A small network was shown many inputs. Here are its activations along a few directions, one row for each input.
In each table, some parts of the input vary, and every possible input appears once, in random order.
A made-up example of a description, with smaller parts first: one of 6 places along a line, together with either a single point or one of 9 places around a ring or (one of 2 separate values, together with one of 5 places around a ring).
Shared parts are said once, and a part with two or three values counts as separate values.
(in the rows, 128 means zero)

Other details of the inputs shift rows strongly along two fixed directions, in all tables alike. That doesn't count.
These rows show it; all are for the same input, with only those details redrawn:
[173 151 157 180 100  88 100  23 161 112 159 134]
[106 112 145 170 127 171 178 133 110 148 134 106]
[117 118 150 181 119 165 179 117 114 147 139 103]
[143 133 138 139 125 100  85  69 149 110 141 152]
[ 58  84 132 149 150 220 215 207  78 166 114  97]
[ 88 103 115  89 161 136  92 149 121 117 115 162]
[ 58  87  93  40 188 138  62 188 115 109  97 187]
[ 80  99 108  71 170 132  76 158 121 112 109 173]

A family of inputs:
R1: [193 148 118 109 102  76  91  85 160 117 125 117]
R2: [125 122 125 131 130 121 110 110 135 128 133 145]
R3: [138 121 117 181  89 150 188 136 124 164 120 103]
R4: [120 112 124 167 110 158 188 145 111 162 137 110]
R5: [161 176 155 134 125  78  79  74 153  85 146 147]
R6: [174 144 142 106 127  87  88  75 151 111 144 118]
R7: [184 184 142 181  79  97 150  91 148 123 143 110]
R8: [129 118 157 138 136 166 181 139 108 145 135  70]
R9: [150 167 176 223  94 161 230 122 112 149 155  65]
R10: [104 107 103 139 114 164 174 175 111 161 112 119]
R11: [ 99  95 107  71 157 161 158 210  98 150 113 104]
R12: [176 179 135 131 108  64  88  85 155  97 149 151]
R13: [115 117 118  92 151 101  57 106 143 102 124 175]
R14: [162 135 113  91 118 101 106 123 143 126 121 116]
R15: [ 92 131  73  29 164 109  67 224 124 102  79 181]
Question: The inputs of R12 and R15 match in every part but one. If R4 is changed in the same way as R12 into R15, which row does it become?
Answer: R3
Question: What do these inputs look like to the network?
Answer: one of 3 separate values, together with one of 5 places along a line
Question: Change only the choice among 3 separate values in R5. List by row number the other rows that result.
Answer: R8, R13

A family of inputs:
R16: [ 88 111  92  81 144 118  69 146 133 111 111 190]
R17: [134 144 140 138 128 144 158 148 123 139 124  98]
R18: [190 152 137 130 112  63  81  59 160 104 150 136]
R19: [123 135 113  47 159 100  61 154 137  99 111 152]
R20: [104 130 136 141 135 155 153 156 114 135 120 119]
R21: [ 92 110  92  87 138 133  98 163 126 124 104 165]
R22: [109 112  99  46 156 102  54 136 135 105 122 174]
R23: [146 152 135 157 101 134 152 123 135 127 115 105]
R24: [124 121  90  75 138 106  84 165 134 109  91 161]
R25: [106 110 130 164 127 171 198 175  98 157 122 102]
R26: [110 116 133 164 129 150 167 145 110 142 132 127]
R27: [ 95 124 117  83 163 141 113 182 118 125 109 138]
R28: [186 175 170 176  99  67  84  11 168  94 171 141]
R29: [121 118 121 140 127 147 166 167 111 145 115 112]
R30: [113 115  94  87 141 118  96 167 127 114  96 160]
R31: [147 156 165 202 102 127 155  74 135 128 154 115]
R32: [120 122 121 137 120 163 183 171 113 165 124  94]
R33: [138 132 150 194 115 136 173 106 122 144 152 116]
R34: [152 140 128 158  94 132 163 120 134 151 130 100]
R35: [ 87 101 114 113 159 162 158 198  99 146 114 129]
R36: [207 159 153 160  95  69 109  34 158 108 161 113]
R37: [ 87 111 103  82 159 122  81 152 128 124 125 180]
R38: [187 157 130 120 100  73  84  64 164 117 148 129]
R39: [103 128 133 160 118 182 195 175 105 146 108  94]
R40: [139 130 151 176 102 142 169  87 124 141 159 107]
R41: [139 127 124 110 122 123 125 118 130 130 138 119]
R42: [179 146 129 113 118  78  92  93 151 111 136 129]
R43: [130 123 117 129 124 139 159 169 117 142 109 112]
R44: [161 157 158 156 114 103 117  70 146 112 153 118]
R45: [ 88  70 143 159 140 201 177 126 108 168 120  90]
R46: [ 97 112  97  84 142 138 115 179 120 138 107 146]
R47: [103 129 129 144 127 158 152 154 116 129 113 124]
R48: [111 115  93  80 147 102  67 149 134 102 102 181]
R49: [117 112 129 130 139 145 157 158 109 138 130 115]
R50: [111 118 125 149 122 172 193 169 108 168 129  94]
R51: [161 162 159 175 111 108 129  70 147 122 153 118]
R52: [117 115 128 148 134 163 190 176 104 157 123  97]
R53: [101 107 114  86 161 116  89 152 121 111 125 169]
R54: [131 121 123 110 123 147 157 150 116 145 130  98]
R55: [118 128 118  56 158 121  91 162 124 106 113 132]
R56: [134 111 155 135 145 119  71  47 153 109 128 134]
R57: [156 157 151 175  99 136 171 115 132 139 129  87]
R58: [139 144 162 160 119 125 137  82 130 113 153 119]
R59: [125 114 113  73 154 100  77 131 129 102 125 158]
R60: [126 129 124 134 125 127 129 122 132 141 139 134]
R61: [109 117 135 150 123 153 161 132 116 146 145 123]
R62: [101  74 115  70 179 118  43 109 137 107 103 168]
R63: [112 133 133 135 131 153 155 161 116 136 115 112]
R64: [107 121 129 160 118 151 159 132 118 149 138 130]
R65: [ 89 107  95 104 130 161 145 189 113 143  99 134]
R66: [114 138 161 191 124 164 187 125 113 145 146 104]
R67: [119 134 113  46 164  92  44 141 141  92 116 166]
R68: [127 126 112 119 132  95  75 107 141 101 122 180]
R69: [117 119 120 111 132 133 125 137 125 136 135 132]
R70: [139 124 144 150 124 121 138  99 124 120 147 128]
R71: [101 114 125 159 117 174 191 164 106 164 127 105]
R72: [133 137 142 117 133 133 134 127 123 119 133 108]
R73: [124 133 145 124 136 135 133 123 121 117 136 116]
R74: [129 145 154 198 103 148 167  99 126 129 138 115]
R75: [214 172 153 173  75  65 102  11 174 120 172 115]
R76: [200 154 136 118 109  60  80  57 160 100 146 128]
R77: [162 140 134 152 114 119 154 123 132 140 132 103]
R78: [114 121  82  63 133 110  75 161 140 116  94 165]
Question: What do these inputs look like to the network?
Answer: one of 3 separate values, together with either a single point or (one of 4 places along a line, together with one of 5 places along a line)
Question: The inputs of R60 and R51 match in every part but the choice among 3 separate values. If R64 is changed in the same way as R60 into R51, which row does it become?
Answer: R31
Question: The inputs of R20 and R25 match in every part but the choice among 3 separate values. If R58 is changed in the same way as R20 into R25, which row does it become?
Answer: R70
Question: Change only the place on the line of 5 in R24. List by row number the other rows that result.
Answer: R42, R43, R76, R77
Question: Change only the choice among 3 separate values in R43. List by row number the other rows that result.
Answer: R34, R57
Question: Change only the choice among 3 separate values in R42. List by row number the other rows that result.
Answer: R19, R38
Question: Start at R68 and move only the place on the line of 4, one step at a time. The first step leads to R48. Which rows follow, in order?
Answer: R30, R24

A family of inputs:
R79: [125 130 140 170 115 127 125  86 136 127 139 143]
R80: [ 95 125 105 115 135 136 121 169 122 128 111 158]
R81: [116 117 120  78 152 136 117 163 120 125 115 119]
R82: [112 112 142 140 138 165 174 149 107 147 134  97]
R83: [171 114 113 190  65 138 190  97 137 178 132  89]
R84: [131 123 138 126 138 103  79  76 143 107 142 156]
R85: [135 136 122  97 133 123 122 151 127 124 119 117]
R86: [144 122 167 169 123 157 176  97 120 143 147  71]
R87: [133 140 122 134 121  96  80  87 150 110 131 170]
R88: [ 97 125 112 144 128 157 163 183 110 139 105 135]
R89: [154 155 127 145 107 105 129 117 139 120 131 130]
R90: [174 161 139 147 102 106 141 109 140 124 131 101]
R91: [120 121 159 208 111 156 170  85 124 144 148 116]
R92: [110 125 109  82 147 132 124 184 116 128 115 134]
R93: [116 111 130  89 160 118  85 118 130 112 131 147]
R94: [117 124 122 114 136 125 114 135 127 122 126 144]
R95: [112 116 138 147 131 151 151 128 116 136 134 121]
R96: [153 142 130 107 130  91  87  98 146 111 138 140]
R97: [151 151 120 116 118  87  87 103 149 107 132 154]
R98: [133 122 130  81 151 113  85 117 136 111 125 130]
R99: [ 88 116 103  90 150 165 167 235  95 144 102 117]
Question: What do these inputs look like to the network?
Answer: either a single point or (one of 4 places along a line, together with one of 5 places along a line)
Question: Change only the place on the line of 5 in R86. List by row number the other rows that result.
Answer: R81, R85, R90, R98
